Each row has a name. Each question is about the rows just above it.

[128 130  76 100 161 174 123 172 166] -> Pasim
[ 72 102  96 126 132 134 176 100 131] -> per
[162 178 131 154 120 128  95 167 116] -> muran
What comes right after [96] in the named rows? : [126]
The entry that follows [95]: : [167]

[130 124  83 125 113] = muvo
[130 134  83 126 136] = Ravim
[114 173 145 104 113] = fulu
[154 135  83 125 155] = gor
The entry that follows [173]: : [145]
Right after [134] comes : [83]
The entry that follows [114]: : [173]
The entry that follows [126]: : [136]
Right after [135] comes : [83]
The row with [114 173 145 104 113] is : fulu

[118 145 131 134 124 111 142 134] -> Rugal
[119 127 153 137 147 111 137 138] -> nur
[ 94 109 136 120 126  97 155 120] -> Voduk
[175 175 117 136 140 159 109 139] -> kaz
[125 117  77  86  85 143 122  87] -> tegi
[135 141 126 146 133 131 107 147] -> boros
[138 139  88 112 110 140 138 114] -> mipe
[180 173 121 137 123 164 105 134] -> Vifi
Right after [133] comes : [131]
The entry that follows [146]: : [133]
Right after [85] comes : [143]
What comes right after [180] in the named rows? : [173]
The entry that follows [145]: : [131]
What comes right after [112] in the named rows? : [110]

[120 122 123 120 124 153 124 125 130 125 111 124 144 143 135 125 129 141
 141 122 121 139 123 137 121] = Lar
[119 117 138 116 131 150  90  92 121 124 155 127 140 141 141 130 135 135
 129 125 100 133 120 126 143] = tukar
[ 92 125 128 130 131 165 133 109  98 120 126 157 134 105 114 122 140 132
 102 125  94 129 135 109 139] = Saron
[118 141 120 130 127 126 122 103 124 116 161 133 108 146 123 127  97 130
 106 125 132 136 135 120 138] = Lumi
[169 131 141 119 129 157 118 127 133 125 115 147 143 129 138 128 104 142
 113 114 126 122 139 118 127] = zepal
[ 92 125 128 130 131 165 133 109 119 120 126 157 134 105 114 122 140 132
 102 125  94 129 135 109 105] = duken
[131 122 130 143 137 120 135 123 133 124 133 153 134 122 144 130 139 162
 148 134 128 121 121 135 111] = fetuk
[107 138  94 122 134 144 123 137 104 133 117 116 141 124 156 122 143 130
 119 121 129 121 131 127 119] = tafa
[ 93 138  96 117 122 124 105 140 142 135 146 145 120 108 123 127 113 114
 127 127 105 129 124 134 121] = Pum
[134 132 158 124 137 111 111 162 116 128 131 108 117 137 121 134  83 149
 150 129 129 126 149 116  92] = daduk
Where do [ 92 125 128 130 131 165 133 109 119 120 126 157 134 105 114 122 140 132
 102 125  94 129 135 109 105] appear? : duken
What comes right after [115] in the named rows? : [147]
Which row holds [107 138  94 122 134 144 123 137 104 133 117 116 141 124 156 122 143 130
 119 121 129 121 131 127 119]? : tafa
Whose row is [ 93 138  96 117 122 124 105 140 142 135 146 145 120 108 123 127 113 114
 127 127 105 129 124 134 121]? : Pum
The entry that follows [100]: : [133]

[121 165 125 142 122 145 152 123 121 118 143] = Sesip
[108 156 128 134 142 132  96 124 113 168 119] = zuga
[165 112 149 104 133  91 134 193 118 117 167] = pivo
Right after [91] comes : [134]
What comes right after [168] in the named rows? : [119]
The entry that follows [193]: : [118]
Right after [112] comes : [149]

[120 117 165 119 171 100 128 108 120 136 128 130 151 126 130  93 128 128
  77  89  93 116 129 129 181 121 123 119 128 130 161 128 111  85 175 128
 151  80 133 135 180  93] : lir
[ 74 117 165 119 171 100 128 108 120 136 128 130 151 126 130  93 128 128
  77  89  93 116 129 129 181 121 123 119 128 130 161 128 111  85 175 128
 151  80 133 135 180  88] : vipe
[ 81 171 168 120 167 109 149 110 117 128 147 130 145 126 128  91  88 169
  80  96 106 122 123 134 148 119 128 115  98 128 170 139 113  87 167 128
 144 128 137 133 182 128] : niz
Whose row is [120 117 165 119 171 100 128 108 120 136 128 130 151 126 130  93 128 128
  77  89  93 116 129 129 181 121 123 119 128 130 161 128 111  85 175 128
 151  80 133 135 180  93]? : lir
The entry that follows [148]: : [119]
Right after [147] comes : [130]

[140 118 143  85 126 128 180 110 160 139 178 134 121 146 103  94 155 161] = rur
[140 118 143  85 126 128 180 110 160 125 109 111 155 116 161 166 133 132] = gefad
[139 112 131 129 130 155 180 135 123 146 138 135 137 131 134 137 105 118] = rop
[140 136 143  85 126 128 180 110 160 170 178 134  88 146 103  94 155 161] = kiz
The entry that follows [88]: : [146]
What comes right after [136] in the named rows? : [143]
Right after [121] comes : [146]
Where do [140 118 143  85 126 128 180 110 160 139 178 134 121 146 103  94 155 161] appear? : rur

